A small network was trained on invented records. Each row is its activation on one of them, seen along a few directions.
Each row is followed by the record's values for the fields L, M, T, S, Y, H.
Other fields move the rows too, some of them a lot.
(in the rows, 500 means zero)
Random noise pushes rows far along 3 fixed directions. That doesn't count. These rows show it; they differ only by the noise:
441,675,507,588,540,540,365,547,449,599,528,419,551,438,394,224,493,453,478
449,492,488,547,623,508,376,585,529,631,395,451,519,357,491,242,348,401,477
498,720,550,560,537,568,378,545,415,482,563,459,727,422,400,330,658,594,476
495,747,535,570,524,560,385,543,400,488,574,447,683,439,379,324,652,580,478
549,460,511,484,667,510,423,612,512,471,355,523,696,292,544,426,483,566,476

556,612,384,457,457,480,582,547,454,429,475,516,236,543,439,630,484,448,484 -> (L l1; M m2; T t1; S s6; Y y1; H h1)
560,682,467,523,417,601,527,445,432,341,660,579,626,581,451,604,735,628,509 -> (L l1; M m2; T t6; S s6; Y y4; H h1)
280,620,447,607,389,507,478,408,431,677,556,409,208,666,356,269,342,324,458 -> (L l2; M m2; T t3; S s2; Y y5; H h1)
524,622,564,535,440,578,482,494,445,507,581,397,334,531,544,432,488,334,437 -> (L l2; M m2; T t2; S s6; Y y3; H h1)
625,631,526,461,548,414,555,440,404,410,463,513,521,509,413,551,682,653,525 -> (L l2; M m2; T t2; S s5; Y y6; H h2)
393,625,577,623,461,581,357,375,503,535,659,426,478,608,430,307,490,373,440 -> (L l2; M m2; T t2; S s6; Y y3; H h1)
416,393,544,557,574,456,370,396,546,483,559,545,831,566,394,348,584,600,504 -> (L l2; M m2; T t5; S s1; Y y6; H h1)
547,464,492,410,505,525,586,616,517,585,405,491,221,415,612,534,418,322,439 -> (L l2; M m2; T t1; S s6; Y y1; H h1)
446,573,562,608,491,583,296,457,541,520,604,342,501,546,557,356,352,337,462 -> (L l1; M m1; T t2; S s6; Y y3; H h2)
464,510,518,500,437,651,589,455,496,505,613,511,564,554,636,599,576,489,475 -> (L l2; M m1; T t6; S s1; Y y2; H h1)
520,469,409,477,497,447,599,566,471,395,481,472,243,554,499,755,461,451,499 -> (L l2; M m1; T t3; S s6; Y y1; H h1)
542,522,358,479,548,396,512,520,463,457,465,495,309,584,424,498,355,418,489 -> (L l1; M m2; T t5; S s6; Y y6; H h1)
489,582,620,492,451,575,584,558,514,600,518,486,416,501,534,482,436,475,490 -> (L l2; M m1; T t1; S s7; Y y3; H h2)
405,456,482,537,497,479,359,451,532,642,523,457,530,495,477,324,456,452,504 -> (L l1; M m2; T t1; S s1; Y y8; H h2)
430,479,577,482,462,535,446,450,649,586,507,586,622,535,465,398,555,560,542 -> (L l2; M m2; T t1; S s6; Y y1; H h2)
483,494,636,475,470,681,488,639,494,582,539,383,393,396,732,481,319,280,357 -> (L l2; M m1; T t1; S s7; Y y3; H h1)
392,256,517,454,529,560,429,530,643,585,362,504,565,383,662,378,301,383,453 -> (L l1; M m2; T t3; S s4; Y y4; H h1)
607,508,444,515,642,440,462,656,432,418,300,451,434,342,495,562,346,490,415 -> (L l1; M m2; T t1; S s7; Y y3; H h2)
525,553,647,351,536,531,552,519,492,677,441,566,614,426,444,335,705,663,558 -> (L l2; M m2; T t5; S s7; Y y8; H h2)
613,442,403,433,667,346,518,673,456,378,279,566,480,367,526,545,427,539,556 -> (L l1; M m2; T t5; S s8; Y y7; H h2)
432,445,754,429,440,656,438,498,630,528,609,550,859,462,617,445,754,575,444 -> (L l2; M m2; T t3; S s6; Y y1; H h1)
494,469,389,671,503,348,404,486,456,417,517,399,355,523,428,527,343,446,444 -> (L l2; M m2; T t4; S s1; Y y3; H h2)
559,598,653,364,451,685,604,558,470,520,506,424,433,406,627,514,590,475,469 -> (L l2; M m1; T t2; S s7; Y y1; H h1)
606,243,522,477,651,506,535,634,608,390,311,631,604,337,756,647,352,565,484 -> (L l2; M m1; T t6; S s8; Y y3; H h2)
496,650,600,475,481,566,473,452,503,430,540,592,779,576,411,551,855,769,515 -> (L l2; M m2; T t3; S s6; Y y1; H h2)
540,447,598,475,551,526,454,561,569,422,442,533,681,369,575,549,456,592,441 -> (L l2; M m2; T t1; S s7; Y y3; H h2)
621,777,519,455,524,518,519,553,352,410,448,399,462,415,360,499,680,621,513 -> (L l1; M m2; T t2; S s7; Y y1; H h2)
477,641,485,432,475,527,505,502,413,587,523,490,414,535,344,347,557,524,523 -> (L l1; M m2; T t5; S s7; Y y8; H h1)
439,511,496,442,427,548,607,394,504,614,469,575,378,554,406,350,533,549,573 -> (L l2; M m2; T t2; S s4; Y y8; H h1)
586,475,553,440,559,562,470,579,493,367,456,549,684,403,555,635,654,579,457 -> (L l1; M m2; T t1; S s6; Y y1; H h1)
440,352,386,526,553,434,528,547,564,588,396,499,204,427,469,402,263,343,516 -> (L l2; M m2; T t6; S s4; Y y1; H h1)
626,670,483,537,503,518,470,489,415,286,540,439,524,555,489,665,560,576,510 -> (L l1; M m1; T t2; S s6; Y y3; H h2)
517,640,563,445,486,492,466,519,433,661,525,437,538,426,356,328,578,507,529 -> (L l1; M m2; T t5; S s7; Y y8; H h2)
389,315,416,572,475,464,551,445,655,648,507,479,337,504,561,443,214,228,469 -> (L l1; M m2; T t6; S s1; Y y2; H h1)
478,586,381,497,511,444,642,566,464,596,393,423,171,577,409,524,402,479,510 -> (L l2; M m1; T t3; S s7; Y y2; H h2)
569,196,588,330,644,546,532,644,625,491,259,557,579,280,785,651,470,461,426 -> (L l2; M m2; T t3; S s6; Y y1; H h1)
443,398,450,464,466,505,550,505,596,464,485,519,355,581,524,640,417,450,526 -> (L l2; M m1; T t3; S s6; Y y1; H h1)

Which values does each new row have?
451,363,540,502,591,479,447,588,620,565,411,408,587,405,537,410,414,500,470 -> (L l2; M m1; T t3; S s7; Y y2; H h2)
560,570,560,446,590,454,437,527,450,520,503,486,566,452,519,448,586,532,465 -> (L l2; M m2; T t5; S s6; Y y6; H h2)
530,275,450,487,589,451,640,477,658,498,382,632,573,463,647,624,446,598,498 -> (L l2; M m2; T t6; S s1; Y y2; H h2)
420,358,545,428,382,564,672,400,590,593,580,645,478,614,586,608,527,540,551 -> (L l2; M m1; T t1; S s1; Y y8; H h1)
554,380,639,486,608,521,489,498,577,457,452,508,612,423,632,579,493,523,526 -> (L l2; M m1; T t2; S s6; Y y3; H h2)
504,439,576,452,627,471,320,485,596,532,459,514,775,423,546,344,479,524,458 -> (L l1; M m2; T t5; S s6; Y y6; H h2)
413,607,486,586,436,523,403,336,455,492,607,433,542,573,400,336,563,444,506 -> (L l1; M m2; T t2; S s1; Y y4; H h1)
669,375,439,475,660,382,608,576,478,345,319,497,278,420,598,786,370,494,527 -> (L l2; M m1; T t2; S s6; Y y3; H h2)
558,635,460,483,455,533,505,572,429,378,569,456,392,505,489,637,571,463,443 -> (L l1; M m2; T t1; S s6; Y y1; H h1)
473,638,523,406,406,506,639,557,472,824,512,430,128,560,409,246,452,411,578 -> (L l2; M m1; T t5; S s7; Y y8; H h2)
522,681,512,443,480,523,483,550,389,582,553,410,459,503,382,394,577,563,546 -> (L l1; M m1; T t5; S s7; Y y8; H h2)
426,439,420,593,477,471,551,420,557,489,572,528,498,585,430,496,467,486,516 -> (L l2; M m2; T t6; S s1; Y y2; H h1)
539,526,490,384,523,504,602,521,452,514,476,570,444,477,434,512,581,615,501 -> (L l2; M m2; T t5; S s7; Y y8; H h1)
591,550,589,570,622,527,306,507,481,360,483,437,781,415,501,454,606,576,453 -> (L l1; M m2; T t2; S s6; Y y3; H h2)
588,621,501,508,505,505,513,589,396,392,486,435,441,385,471,619,448,417,380 -> (L l1; M m2; T t1; S s7; Y y3; H h1)
439,814,569,623,392,561,401,351,441,515,703,421,462,678,358,355,619,493,494 -> (L l2; M m2; T t2; S s6; Y y3; H h2)
398,576,761,473,463,714,408,452,620,698,579,424,696,461,547,184,598,525,493 -> (L l2; M m1; T t2; S s7; Y y1; H h2)
503,643,441,480,365,445,711,498,466,503,545,529,164,663,377,613,606,480,513 -> (L l2; M m2; T t3; S s6; Y y1; H h1)
